A small network was shown many inputs. Here are its activations along a few directions, one row for each input.
Each table varies a few parts of the input and shows all the possible inputs, shuffled.
Descriptions start from the smaller parts, as in this example, which fits no table here: one of 3 separate values, together with either a single point or one of 11 places along a line or (one of 6 places along a line, together with one of 8 places around a ring).
Shared parts are said once, and a part with two or three values counts as separate values.

Other details of the inputs vary at random and push rows far along two fixed directions, the same in every table; ignore that.

Rows:
R1: [  1 -53  -4 -19   5   1 -29 -10  44  -6 -24 -11   2  -6 -15]
R2: [  3 -49 -11 -15  15   3 -15  -4  34 -18 -21 -15 -17 -37   0]
R3: [ 25  -6 -15  29  18   4   8  -9  27 -36 -25 -26  10 -37 -21]
R4: [  0 -10  -1 -19   2  13   5 -10  56  42 -10  21 -20   7   1]
R5: [  1 -19 -18 -19   9  10 -19 -33  35 -22 -25 -24 -22 -28  17]
R6: [ 17 -30 -22  -9  14   5   3  -1  15 -28 -28 -19 -11 -47  -3]
R7: [-11 -17  -3 -16  -6   5 -26 -28  47  23 -18  11 -15  -2  -9]
R8: [ -2  -6  15  32   8  -9 -12 -14   7 -14   3 -26  46   8 -10]
R9: [  1  61  -3  45  -1  -4  31  -8 -49 -24  37   2  23  11  20]
R10: [-20   2   5 -27 -23  10   3  26  -7  57  16  59 -36  37   5]
R11: [ -9   6   2   6  13  10  29  45 -36  13  37  43  -8  -8  14]
R12: [  7  -1 -33 -12  -6  16  -9  -4  23  -8 -32  19 -46 -21 -13]
R13: [ -7  -7  14  18   1 -22 -16 -15 -35 -29   7 -46  52  10  14]
R14: [-22 -38  11 -18  16   9 -11  25  23  41  11  37  -7   4   7]
R15: [-14  -5   5 -37  -8   6   9   1   0  37  13  15 -15  17  25]
R16: [-27  16   3  -1 -17   8  -1  19 -31  14  32  54 -31  23  12]
R17: [ -2  30  -5 -10 -14  -5   8  12 -27  18   3  19 -20  24  -9]
R18: [ 11   7   6   5  15 -11  14  14  -8  -5 -13 -27  19 -10  -8]
R19: [ 21  -8   0  -6  -1  -4  -7  15   1  -3 -32  -9 -10  -5 -37]
R20: [-5 -4 14 26 11  3 10 20 -7  1 36 24  5  3  3]
R21: [  4 -14   3  14   0  -4  -8   5 -13 -38  10 -12  10  -5   1]
R22: [  1  18  -2 -20  -6  -3  17  10   2  47  15  40 -32   8  -6]
R23: [  0 -36  -9  -3  22   9 -17   6  47 -12 -24 -13 -13 -38  -5]
R24: [ 19  50  -9  19   6 -18   0 -32 -11 -39 -29 -77  39  -8   5]
R25: [ 3 33 -1  1  4 -4 30  1 -2 25 21 17 -2 16  1]
R26: [ 11 -17 -13 -28  -9   6 -15 -30  47  -3 -39 -30  -9   0  -3]
R27: [  6  37  11  45  -7 -12  21  20 -71 -22  38   5  26   0  -4]
R28: [-20 -28  11  -9  -9   3 -20  33  -7  34  17  47 -10  26 -12]
R29: [  8  22 -10 -15  -6  -7  13 -14  -6 -13 -10 -22   2   8  -4]
R30: [ 10  10  19   3   0 -11  20  27 -29  27  19  25  -1   7 -19]
R31: [ 16  38  -6   2  -4 -21   8 -32 -31 -37 -16 -68  31  -1  12]
R32: [ -3  53  12  28 -10 -14   1 -20 -39 -19   6 -57  53  23  25]
R33: [ -7   4 -20 -20  15  24  15  13  16  21   4  44 -39 -20  20]
R34: [-21  11   5   0   5   5 -14 -19   3   6   3 -16  19  12  19]
R35: [  3  54  15  36 -27 -25  -1 -28 -40 -17   6 -47  47  25   6]
R36: [ 13   2  11  21   4 -15 -10  -7   0 -23 -28 -63  46  -6  -1]
R37: [ -1   8  20  18 -21 -11  -3  30 -48  10  14   3  19  35  -9]
R38: [  3 -29  18 -15  -5   1   1  24  20  51   3  39 -19   4 -15]
R39: [ 15  17 -24  12  -3   2  -3 -27  19 -21 -27  -9 -16 -31  -8]
R40: [  6   4  -7  15  -7   5   5  32 -36 -12   8  24 -12  -6 -17]
R41: [ 25 -21  -5 -15  12 -14   3 -10  13 -23 -42 -51  10 -29 -14]
R42: [-28 -14   6 -34   0  10  -6 -10   0  29  20  23 -10  18  26]
R43: [-12   7 -14 -27  -2  22  28  23 -16  21  35  71 -42   6  19]
R44: [  4  -5 -14   7  11  13 -12 -32  59 -17 -22 -12 -15 -21  -1]
R45: [ -3  16 -17 -11   2   9  20  -2 -27  -7  15  12 -15 -12  27]
R46: [-11  52   6  41   0  -7  -3 -21 -44 -46  17 -45  38   5  32]
R47: [ 19 -34   3  -2  11   3  -6  -5  64  13 -33 -16   4 -14 -23]
R48: [-14  19   4  10 -10   1   0  -5 -10   7  25  29 -16   4  10]
R49: [ 15 -43   0 -21   4  -6 -12  -8  32   0 -37 -35   5 -17  -3]
R50: [ 12 -28   7 -11  -5  -3  -6   4  15  -3 -18 -17  10   6  -9]
R51: [  0 -29   5   0   3   5 -10  14  25  11   4  30 -24 -22 -17]
R52: [  0  25   8  25  -7  -4  31  31 -80 -27  51  18  20  11  10]
R53: [ 17   2   8  -1   0 -14  17   8 -24 -20  -7 -21  20   3 -16]
R54: [  5  23  23  19  10 -11  39  31 -39  22  40  21  18  22  -6]
R55: [  4 -24   9  13  -1 -10 -30 -15  24  -6 -19 -18  21  -8 -20]
R56: [-14   5  11  23 -13  -1  -4  40 -51  -3  39  32  -3  20  -2]
R57: [  6  -5 -16  -2   0   8 -21 -39  28 -46 -27 -33  -7 -16   4]
R58: [-17 -21 -11 -21 -12   9 -34 -17  38  14 -28  10 -23   9 -14]
R59: [-16 -18   1 -18   9  17  -9 -19  55  34  -1  31 -14   9   2]
R60: [-28 -14   5 -30  -8  13  -4  -2   5  30  26  40 -14  31  15]
Description of these inputs: one of 2 separate values, together with one of 5 places around a ring, together with one of 6 places around a ring.
Question: The inputs of R29 and R53 match in every part but the choice among 2 separate values. If R34 is changed in the same way as R29 into R53, which row does it become?
Answer: R14
Question: The inputs of R30 and R22 match in every part but the choice among 2 separate values. If R28 is changed in the same way as R30 into R22, which row does it become?
Answer: R58
Question: Which other rows does R49 become when the place on the ring of 5 takes its other values? List them by row number.
Answer: R2, R6, R13, R41
Question: Which other rows does R1 become when the choice among 2 separate values takes its other values? List them by row number.
Answer: R60
Question: Which other rows does R32 become when the place on the ring of 5 takes its other values? List them by row number.
Answer: R24, R33, R34, R46
Question: Which other rows does R26 become when the choice among 2 separate values takes its other values? List them by row number.
Answer: R50
Question: Start at R12 and move only the place on the ring of 6, one step at a time. The first step leads to R43. Which rows follow, in order?
Answer: R45, R33, R9, R39
Question: Which other rows does R6 become when the place on the ring of 6 takes its other values? List them by row number.
Answer: R3, R11, R27, R40, R52

Rows:
R61: [  5  14  -6  13  -2  -8  -4 -11 -10 -25  -6 -22  10  -6  -2]
R62: [ -3   1   8   3   0  -6  -3  -1 -10  -2   2 -12  17   7   2]
R63: [ -8   4  -2 -14  -1   6   9  10  -3  20  13  25 -14   5  13]
R64: [-5 -2  8 -3  0 -1 -1  9  2 16  6  8 -2 11 -2]
R65: [  7  -4   5   7  -1  -6  -1   1   2  -3  -7 -10   8  -3 -10]
R66: [  9  14  -5   9   2  -5   2 -11 -12 -23  -5 -25  11  -9   0]
R67: [ -2   8   5   0  -3  -3   2 -10  -8  -4   4 -11  11  10   7]
R68: [  8  -2  -5   3   4   0   3   5  -3 -14  -5  -9   3  -9  -3]
R69: [-7 -8  7 -2  3  2 -5  4  4 11  6  8  1  5  1]
R70: [  7   0   3  14  -5  -9  -9  -6 -11 -18  -7 -25  22  -1  -7]
R71: [-7 -2  1 -9 -5  2 -4 -4  4 10  4  9 -5 11  4]
R72: [ -5 -12   8  -1   2   3   5  18  -3  19  17  26  -7   4   1]
R73: [ -5   9  -2  -9  -3   7   8   7  -3  19  10  23 -15   7   8]
R74: [ -7   3   5 -11  -3   4   6   4   1  22  12  23  -9  14   4]
R75: [  0   7  -4  -1  -5   2  -5 -13   0  -6  -7  -9  -2  -2   4]
R76: [ -6   5  -2  -4  -1   7   3  -4   3   7   4  11 -10  -2   9]
R77: [-7 -1 -2 -4  0  3 -2 -3  7  9  8 10 -2  9  7]
R78: [  4  -3  -1   6  -1  -1  -1   3  -3 -15  -6  -7   0  -7  -6]
R79: [  1  -1   0  -2   2   6  11  19  -8  10  10  24 -11   1  -3]
R80: [ 18 -50 -25 -25  17  17 -20 -11  83  -5 -56  -5 -37 -45 -24]
R81: [  0   3   5  11  -4  -9 -13 -11  -7 -15  -9 -28  22   5  -3]
R82: [ -5 -13   8  -7   1   0   9  19  -6  20  15  23  -5   5   1]
R83: [  3  16  -4   9   1  -4   8  -3 -13  -9   1  -4   4  -3  -2]
R84: [  6  16  -5  17   2  -6   0 -11  -7 -26  -3 -22  10  -9   0]
Question: Describe the family of inputs behind these rows.
Answer: one of 4 separate values, together with one of 6 places around a ring
Question: The inputs of R68 and R78 match in every part but the choice among 4 separate values. If R62 is changed in the same way as R68 into R78, which row does it become?
Answer: R81
Question: Which other rows does R63 become when the choice among 4 separate values takes its other values? List them by row number.
Answer: R73, R75, R76
